A small network was shown many inputs. Here are its activations along a few directions, one row for each input.
Each table varies a few parts of the input and shows all the possible inputs, shuffled.
Descriptions start from the smaller parts, as in this example, which fits no table here: one of 5 places around a ring, together with either a single point or one of 9 places around a ring or (one of 2 separate values, together with one of 6 places along a line).
Shared parts are said once, and a part with two or three values counts as separate values.

Other details of the inputs vary at random and push rows far along two fixed directions, the same in every table; ignore that.

Rows:
R1: .20, -.11, .07, -.11, .30, -.11, .22, -.51, .60, -.41, .16, -.46
R2: -.48, .19, -.04, .24, -.14, .06, -.12, .06, -.13, .22, -.54, -.48
R3: -.42, -.07, .15, .28, .02, .07, -.18, .09, -.15, .13, -.53, -.46
R4: .02, .10, .07, .01, -.04, .08, -.14, .13, -.20, .00, .17, .53
R5: .14, .01, -.24, -.23, -.05, -.05, .01, .19, -.09, .16, .31, .17
R6: .13, .07, -.28, -.31, -.05, -.03, -.02, .07, .08, .22, .26, .17
R7: .42, -.19, .09, -.13, .14, -.30, .49, -.43, .60, -.49, -.12, -.18
R8: .10, -.12, -.04, -.05, .05, .18, -.32, .10, .03, .08, .31, .15
R9: -.42, .13, .02, .31, -.16, .08, -.08, .12, -.30, .13, -.48, -.53
R10: .05, .09, -.16, -.05, -.07, .11, .01, .01, -.10, .16, .40, .23
R11: -.27, .02, .22, .40, -.14, -.07, -.21, -.02, -.18, -.06, -.71, -.27
R12: .23, -.28, .06, -.29, .30, -.13, .43, -.31, .60, -.17, .10, -.46
R13: .08, .02, -.07, .02, .00, .13, -.03, .09, -.13, .16, .35, .27
R14: .02, .01, -.10, .04, .02, .08, -.03, .13, -.11, .18, .34, .31
R15: -.36, -.01, .25, .34, -.14, -.07, -.14, .04, -.18, -.10, -.62, -.32
R16: -.01, .09, -.18, -.03, -.06, .06, .00, .06, -.09, .18, .38, .27
R17: .09, .05, -.06, -.18, .13, .03, .50, -.56, .66, -.09, .20, -.43
R18: .15, -.02, -.12, .00, .01, .16, -.16, .16, .03, .04, .39, .11
R19: .26, -.13, .19, .00, .15, -.17, .44, -.59, .66, -.36, .04, -.19
R20: -.06, .15, .05, .00, -.06, .17, -.06, .26, -.32, -.13, .15, .61
R21: .15, -.15, .22, -.04, .15, -.16, .48, -.52, .62, -.39, .11, -.22
R22: .27, -.09, -.08, -.29, .14, -.11, .57, -.32, .52, -.19, .18, -.55
R23: .01, .12, .01, -.02, -.05, .20, -.20, .34, -.17, -.25, .18, .44
R24: -.24, .00, .09, .16, -.05, -.05, .10, .19, -.37, .19, -.58, -.49
R25: -.02, .15, -.22, -.11, -.05, .09, -.04, -.06, .08, .25, .34, .27
R26: .06, .05, -.22, -.05, -.05, .09, -.13, .13, .06, .05, .42, .11
R27: -.17, -.01, .22, .23, -.12, -.24, -.05, .02, -.29, .03, -.80, -.23
R28: .18, .04, .01, -.19, -.03, -.04, -.13, .27, -.21, -.02, .09, .43
R29: .09, -.03, -.14, .01, .03, .11, -.16, .20, .05, .05, .38, .14
R30: .13, .00, .01, .16, -.13, -.06, -.17, -.01, -.16, -.07, .03, .66
R31: -.38, .07, .21, .27, .06, -.11, -.02, -.21, -.31, .05, -.54, -.32
R32: .20, -.06, .16, -.10, .22, -.01, .35, -.32, .68, -.51, .10, -.36
R33: .17, -.07, .02, -.13, -.11, -.15, -.19, .20, -.20, .01, .09, .44
R34: .10, .09, .00, -.20, -.05, .05, -.05, .40, -.33, -.14, .07, .50
R35: .19, -.16, -.05, -.22, .05, .04, -.18, .16, -.12, .18, .22, .21
R36: .19, .07, -.26, -.32, -.07, .02, -.02, .02, .06, .20, .28, .13
R37: -.02, -.09, -.02, -.02, .06, .11, -.19, .07, -.11, .22, .27, .35
R38: -.44, .20, -.02, .24, -.17, .11, -.15, .04, -.19, .22, -.54, -.50
R39: .17, -.02, -.08, -.19, .06, -.15, -.28, .09, -.30, .09, .15, .33
R40: -.29, -.01, .07, .16, -.01, -.10, .13, .21, -.31, .19, -.57, -.47
R41: -.39, -.05, .23, .26, .02, .08, .01, -.08, -.23, .18, -.50, -.39
R42: .19, -.04, -.04, .13, -.12, -.01, -.32, .07, -.03, -.19, .05, .51
Each input here is: one of 3 separate values, together with either a single point or one of 5 places along a line or (one of 2 separate values, together with one of 4 places along a line).
The inputs of R17 and R36 match in every part but the choice among 3 separate values. If R30 is changed in the same way as R17 into R36, which row does it become? -> R7
The inputs of R15 and R21 match in every part but the choice among 3 separate values. If R18 is changed in the same way as R15 into R21, which row does it become? -> R13
Change only the place on the line of 4 in R22. List by row number the other rows that result. -> R24, R35, R36
Change only the choice among 3 separate values in R8. List by row number the other rows that result. -> R35, R41

Rows:
R43: .15, -.01, -.11, -.14, .03, .01, .09, .01, .10, .03, .29, .10
R44: .18, -.08, -.11, -.16, .05, -.02, -.05, -.02, .14, .07, .28, .04
R45: .15, -.05, .01, -.04, .05, .03, -.02, -.04, .17, -.13, .23, .21
R46: -.17, .04, .03, .01, .01, -.01, .15, .02, -.05, .03, -.25, -.32
R47: -.28, .16, -.10, .20, -.24, .16, -.62, .47, -.78, .45, -.05, .54
R48: -.10, .00, .11, .09, -.01, -.09, .16, -.03, -.06, -.06, -.32, -.21
R49: .10, -.02, -.07, -.07, .04, .10, -.02, -.04, .17, .00, .31, .10
R50: .20, -.03, -.02, -.17, .05, -.02, .08, .03, .08, -.11, .20, .19
R51: -.19, .05, .04, .13, -.01, .04, .05, -.03, .00, -.01, -.23, -.33
R52: -.05, -.08, .10, .07, .02, -.11, .02, -.05, -.02, -.03, -.34, -.26
R53: .15, -.04, .01, -.05, .05, .00, -.01, -.10, .13, -.11, .24, .22
R54: -.14, .02, .12, .16, -.01, -.02, .05, -.04, .00, -.13, -.31, -.23
R55: -.13, .02, .11, .11, -.03, -.09, .10, -.11, -.02, -.05, -.35, -.18
R56: .13, .02, -.12, -.12, .01, .02, .03, -.07, .14, .04, .27, .13
The inputs of R47 and R53 match in every part but one. If R56 is changed in the same way as R47 into R53, which row does it become? -> R55
Describe the family of inputs behind these rows. -> one of 2 separate values, together with either a single point or one of 6 places along a line
